Each row below holds a small network's activations on one input, seen along a few directions.
In each table, some parts of the input vary, and every possible input appears once, in random order.
Descriptions start from the smaller parts, as in this example, which fits no table here: one of 2 separate values, together with either a single point or one of 9 places along a line or (one of 4 places along a line, together with one of 8 places around a ring).
Shared parts are said once, and a part with two or three values counts as separate values.
(in the rows, 128 means zero)

Other details of the inputs vary at random and push rows far along three fixed directions, the same in every table; ignore that.

Table:
row 1: [153  94 131  53 148 159 148 111 129 160 144]
row 2: [ 93 148 111 196 155  82  40 159 147  41 162]
row 3: [147 122 135  69 138 142 169  74 125 155 131]
row 4: [130 144 140 106 110 159 135  99 126 143 126]
row 5: [148 117 139 109  94 136 105 170 110 133 130]
row 6: [ 84 118 136 100 244 120 147 113 156  95 184]
row 7: [109  68 102 197 163 120 186 142 110 145  48]
row 8: [113  80 102 198 158 126 194 142 130 133  39]
row 9: [154 140 143 117  81 120 107 160 118 129 111]
row 10: [ 99 121 107 200 144 118 193  97 128 133  34]
row 11: [142 148 148 116  77 120 121 142 118 136 121]
row 12: [ 83 115 156  91 233  95 166 120 157 108 205]
row 13: [ 78 156 137 149 206 116 105 142 144  71 163]
row 14: [ 95  64 106 203 159 132 192 141 105 149  63]
row 15: [134 146 136 131  96 164 105 144 115 128 122]
row 16: [ 84 178 152 152 167  71  95 156 144  68 156]
row 17: [ 81 166  83 197 147  67  46 192 141  55 168]
row 18: [146 130 112 168  78 152  82 129 116 106 141]
row 19: [ 78 182  96 184 144  49  77 155 146  64 177]
row 20: [153 134 126  81 130 146 135  96 129 140 112]
row 21: [101 139 158 102 204  74 150 131 143  93 190]
row 22: [156 118 125  68 147 142 155  90 128 152 119]
row 23: [140 139 120 157  71 139  92 108 124 118 145]
row 24: [113 132 148 105 207  75 135 152 139  87 176]
row 25: [158 140 123 165  75 109  72 140 141 136 117]
row 26: [137  98 147  59 140 158 171  88 132 171 158]
row 27: [ 86 104 142  94 244 118 156 121 154 102 193]
row 28: [123 104  95 224 142 103 183  90 152 151  59]
row 29: [146 121 124  80 131 164 124 107 132 143 119]
row 30: [132 123 148 108  92 138 134 142 116 155 141]
row 31: [126  87  78 213 139 112 173  82 149 116  49]
row 32: [142  89 142  79 126 162 151 129 116 162 154]
row 33: [136 121 130  97 131 174 136 106 124 142 131]
row 34: [124 156 142 127  92 150 114 127 122 137 123]
row 35: [118 116 145  67 174 144 166  82 145 145 167]
row 36: [116 134 142  90 160 147 150  87 141 131 153]
row 37: [156  95 137  68 128 150 138 135 117 154 145]
row 38: [128 153 145 132  85 144 109 144 119 138 126]
row 39: [159 132 143 101  90 119 117 156 111 135 126]
row 40: [ 98 115  99 197 156 119 186  81 114 139  34]
row 41: [143 106 122  72 143 159 135 107 129 153 124]
row 42: [152 141 122 183  84 139  78 151 122 138 135]
row 43: [115  97  84 219 131 110 183  70 140 119  59]
row 44: [138 142 132 121  93 150  91 148 125 125 108]
row 45: [141 143 136 129  80 141  79 169 119 121 108]
row 46: [132 107 151  92 108 141 149 129 118 162 151]
row 47: [165 112 132  57 143 141 158 100 121 159 133]
row 48: [144 152 135 114  92 132 105 132 127 126 102]
row 49: [102  98  90 193 167 142 176 106 131 133  29]
row 50: [139 112 141 114  96 151 123 161 108 143 141]
row 51: [152 113 142  60 138 140 175  83 123 163 144]
row 52: [136 148  86 165  67 139  87 162 112 123 148]
row 53: [138 130 141 133  86 151 106 170 109 132 129]
row 54: [ 96 170 145 155 165  73  78 174 143  65 141]
row 55: [128 156 133 111 136 122 105 122 135 109 120]
row 56: [155 134 120 174  77 126  60 155 135 134 122]
row 57: [144 150  84 145  59 106  84 148 130 123 128]
row 58: [155 115 149  64 124 132 167 102 118 160 152]
row 59: [145 150 128 174  77 128  84 134 129 149 137]
row 60: [117 128 146  85 226  81 147 134 144  92 185]
row 61: [130 157  93 154  60 127  97 141 121 136 151]
row 62: [130 140 147 125  83 138 118 150 117 144 130]
row 63: [147 135 149  96  87 120 136 135 115 145 137]
row 64: [135 143 139 142  88 155  98 164 111 126 124]
row 65: [140 151 139  95 105 143 137  93 127 137 118]
Description of these inputs: one of 5 places around a ring, together with either one of 3 separate values or one of 10 places around a ring.
Changing only the place on the ring of 5 turns row 48 into row 10. The same change can be made to row 25. Which row results?
Answer: row 28
Changing only the place on the ring of 5 turns row 40 into row 20. The same change can be made to row 3. Which row results?
Answer: row 22
Which other rows agree with row 27 in the place on the ring of 5? List them by row number.
Answer: row 6, row 13, row 14, row 15, row 18, row 32, row 33, row 42, row 50, row 52, row 53, row 64
Change only the choice among 3 separate values in row 57. List by row number the other rows that result.
Answer: row 25, row 31
Which other rows agree with row 35 in the place on the ring of 5? List them by row number.
Answer: row 4, row 12, row 23, row 26, row 30, row 34, row 36, row 38, row 46, row 59, row 61, row 62
Start at row 37 and move only the place on the ring of 10, one step at a time. The first step leads to row 7. Which rows follow, in order?
Answer: row 5, row 8, row 45, row 44, row 49, row 29, row 41, row 1

Table:
row 66: [ 68 154 123 203 160  81  50 211 107  59 143]
row 67: [133 126 156  62 180 135 127 142 145 115 183]
row 68: [ 84 104  92 187 230 112 238  64 161 126  67]
row 69: [125 127 139 165  97 139  94 156  85 148  71]
row 70: [167 116 127  61 132 151 122 131 151 128 186]
row 71: [169 135 133  68 121 152 129 100 168 118 181]
row 72: [145 148 154  41 121 146 129  94 126 138 174]
row 73: [134 158 143  80 146 130 127 100 167 111 199]
row 74: [ 86 101 106 164 231 115 223  75 150 117  65]
row 75: [ 82 188 126 187 135  83  41 156 123  79 122]
row 76: [124 120 145  68 161 137 138 147 142 117 208]
row 77: [168 118 123 141  37 110 156 138 101 176  74]
row 78: [127 142 161  50 176 128 123 112 140 110 170]
row 79: [163  95  98 165  47 161 133 118 111 177  86]
row 80: [102 174 139 182 130  35  72 194 124  74 127]
row 81: [150 129 105 149  57 158 125 105 124 160  66]
row 82: [163  94 103 143  54 162 125 133 107 180 103]
row 83: [145 125 170  47 124 155 132 125 120 146 176]
row 84: [139 123 139 125  60 156 118 117  77 172  78]
row 85: [163 105  99 150  60 161 123 128 116 149  89]
row 86: [ 91 167 125 204 122  87  51 164 126  75 161]
row 87: [ 87  69 111 175 236 123 239 107 145 140  87]
Changing only one part turns row 75 into row 68. The same change can be made to row 70. Which row results?
Answer: row 82
What do these inputs look like to the network?
Answer: one of 2 separate values, together with either a single point or one of 10 places around a ring

Table:
row 88: [155 125 105 137  90 164 130 106 144 144 119]
row 89: [147 153 139  95 133 107 124 121 168  97 187]
row 90: [139 108 128 123 104 164 133 125 108 157 116]
row 91: [ 75 133 116 222 152 105  79 172  99  97  94]
row 92: [123 145 152  74 162 132 102 127 138 104 163]
row 93: [144 102 126 121  97 149 143 139 112 158 119]
row 94: [154 118 103 132  94 157 126 104 133 150 120]
row 95: [157 142 116 128  82 140 143  99 137 139 107]
row 96: [114  98  90 169 180 108 182 108 162 115 120]
row 97: [155 135 114 123  87 132 139  97 127 145 108]
row 98: [146 127 133 105 103 141 137 124 112 150  89]
row 99: [151 115 137 114  98 135 144 135 114 158 103]
row 100: [ 90 117 126 153 191 103 187 111 131 126 104]
row 101: [ 84 141 124 217 147  69  85 185 105  94  80]
row 102: [147 114 139 117  95 133 146 132 112 161 109]
row 103: [138 127 137 112  97 139 143 120 107 159 102]
row 104: [144 114 138 119  93 133 148 131 110 164 113]
row 105: [103 156 135 183  55 126  41 165  68 134  94]
row 106: [134 162 135  93 142 132 107 104 166  99 181]
row 107: [114 104  92 174 179 115 188 109 174 108 119]
row 108: [122 154 157  74 156 113 116 134 134 110 170]
row 109: [ 88 180 155 150 108 101  15 177  94  90 158]
row 110: [142 103 126 123  95 149 145 137 110 161 123]
row 111: [118 109 103 167 179  91 188 100 159 113 110]
row 112: [120 132 148  92 153 137 113 134 130 119 188]
row 113: [103  92 113 158 197 116 184 134 141 120 112]
row 114: [130 133 145  81 163 140 104 140 139 106 175]
row 115: [135 127 143  80 158 124 115 155 143 107 179]
row 116: [149 130 111 126  93 150 126  91 130 147 109]
row 117: [118 146 154  78 159 133 105 125 134 109 169]
What do these inputs look like to the network?
Answer: one of 5 places around a ring, together with either one of 2 separate values or one of 4 places along a line
Change only the place on the line of 4 in row 92. List by row number the other rows that result.
Answer: row 105, row 109, row 117
Which other rows agree with row 110 in the place on the ring of 5? List them by row number.
Answer: row 93, row 96, row 107, row 113, row 115
Which other rows agree with row 103 in the place on the ring of 5? List them by row number.
Answer: row 95, row 97, row 98, row 100, row 108

Table:
row 118: [121 127 127 142 141 122 137 132 132 121 121]
row 119: [133 129 133 112 132 132 116 128 133 121 148]
row 120: [127 136 141 107 129 126 121 126 131 125 145]
row 121: [138 120 121 126 111 147 135 124 123 141 118]
row 122: [133 135 134 107 129 122 120 131 127 124 146]
row 123: [134 136 136 110 131 126 117 130 137 124 141]
row 124: [132 133 132 114 133 135 118 131 132 123 150]
row 125: [117 128 120 139 144 124 131 124 126 121 120]
row 126: [132 136 142 110 129 124 122 128 129 125 144]
row 127: [116 127 125 138 141 115 137 127 123 125 121]
row 128: [119 127 127 141 140 120 139 133 129 121 121]
row 129: [124 133 114 147 135 115 134 116 137 120 125]
row 130: [136 120 124 126 109 144 136 124 121 145 119]
row 131: [119 121 127 142 142 118 135 129 126 126 125]
row 132: [134 128 135 110 129 124 120 134 130 124 149]
row 133: [132 136 134 108 129 125 118 131 137 122 141]
row 134: [122 123 124 144 142 122 136 134 131 123 124]
row 135: [136 124 132 124 110 140 134 119 122 146 113]
row 136: [136 125 129 126 111 145 135 121 123 144 116]
row 137: [117 129 129 142 143 123 132 123 129 124 119]
row 138: [123 134 118 149 133 118 137 119 142 119 127]
row 139: [117 120 126 141 140 117 136 130 125 124 125]
row 140: [139 123 126 121 111 144 134 118 123 140 112]
row 141: [130 130 136 112 132 130 117 127 130 126 150]
row 142: [119 126 125 141 139 120 138 133 132 120 120]
row 143: [128 129 135 109 130 129 118 128 130 125 151]
row 144: [144 120 116 132 106 135 139 110 134 140 122]
row 145: [131 135 131 107 130 129 117 127 130 119 145]
row 146: [131 137 132 110 133 131 115 126 128 123 145]
row 147: [141 116 122 125 114 139 132 125 127 145 115]
row 148: [114 124 125 143 140 123 136 131 129 127 126]
row 149: [132 136 129 107 130 124 117 131 133 124 143]
row 150: [133 124 129 124 107 141 137 123 122 144 116]
row 151: [143 122 124 122 110 137 135 122 121 144 112]
row 152: [141 122 122 123 113 143 133 118 122 140 113]
row 153: [122 127 125 140 144 116 134 129 125 125 120]
row 154: [114 120 126 141 141 120 133 128 128 126 125]
row 155: [141 123 121 122 114 137 133 122 125 145 112]
row 156: [142 121 128 120 107 137 137 123 125 140 111]
row 157: [143 116 127 127 111 137 134 126 120 144 116]
row 158: [116 121 127 143 143 122 132 127 128 128 125]
row 159: [130 137 140 112 129 127 125 132 130 125 147]
row 160: [130 133 135 113 132 133 120 130 131 127 151]
row 161: [123 123 125 144 143 121 136 135 129 125 125]
row 162: [121 127 126 141 143 125 131 124 132 118 117]
row 163: [114 161 127 189  56 107  37 177  75 124  99]
row 164: [116 128 129 141 139 119 140 131 127 123 122]
row 165: [114 128 122 139 143 121 133 124 125 125 121]
row 166: [115 128 126 140 144 119 132 124 126 128 121]
row 167: [132 132 137 113 130 127 124 134 129 126 151]
row 168: [114 129 130 143 142 124 135 128 130 126 122]
row 169: [117 154 133 155  95 116  51 164 104 110 137]
row 170: [130 129 132 110 131 132 116 129 130 121 149]
row 171: [115 128 128 140 142 122 133 124 129 122 119]
row 172: [140 124 127 123 114 145 133 118 124 141 112]
row 173: [137 124 125 123 112 141 133 117 118 146 114]
row 174: [119 123 121 143 141 127 134 130 131 119 124]
row 175: [142 124 130 126 109 139 138 127 122 143 114]
row 176: [130 136 134 111 129 133 121 130 134 118 145]
row 177: [137 141 129 116 124 122 124 116 144 119 148]
row 178: [137 124 131 122 107 134 137 123 119 142 113]
row 179: [136 124 125 124 111 147 136 122 124 139 115]
row 180: [118 128 123 140 141 122 135 133 135 122 119]
row 181: [130 137 135 113 132 135 119 129 133 122 146]
row 182: [144 123 115 133 105 138 142 112 135 141 124]
row 183: [144 123 131 123 110 137 136 123 122 143 111]
row 184: [121 124 122 145 143 128 133 129 131 121 124]
row 185: [120 120 120 140 142 119 131 132 133 124 122]
row 186: [113 127 125 138 142 118 134 125 125 127 121]
row 187: [128 132 137 113 131 131 122 131 132 129 151]
row 188: [114 129 126 142 141 125 136 127 129 123 122]
row 189: [132 132 130 111 130 128 120 136 136 125 148]
row 190: [132 137 134 112 131 129 120 133 137 124 144]
row 191: [142 122 130 121 108 136 137 124 122 142 111]
row 192: [122 126 128 140 142 118 134 129 132 121 117]
row 193: [133 127 134 109 128 125 120 134 132 122 149]
row 194: [132 136 135 113 131 134 120 129 134 120 145]
row 195: [133 131 133 111 128 127 123 136 133 122 150]
row 196: [121 123 124 143 141 120 138 135 129 123 125]
row 197: [119 127 125 140 141 123 132 125 132 117 117]
row 198: [117 124 125 142 140 119 139 133 126 124 126]
row 199: [141 121 122 120 108 136 136 123 121 142 112]
row 200: [135 128 135 111 130 126 119 133 133 123 149]
row 201: [119 120 121 141 141 124 131 128 130 119 123]
row 202: [121 124 121 143 143 123 133 134 134 126 123]
What do these inputs look like to the network?
Answer: one of 5 places around a ring, together with either a single point or (one of 2 separate values, together with one of 8 places around a ring)
Changing only the place on the ring of 5 turns row 200 into row 118. The same change can be made to row 131. Which row results?
Answer: row 159
Changing only the place on the ring of 5 turns row 188 into row 130. The same change can be made to row 142. Which row results?
Answer: row 195
Start at row 157 and move only the place on the ring of 5, one step at a time. The first step leads to row 153. Which rows follow, in order?
Answer: row 183, row 175, row 161
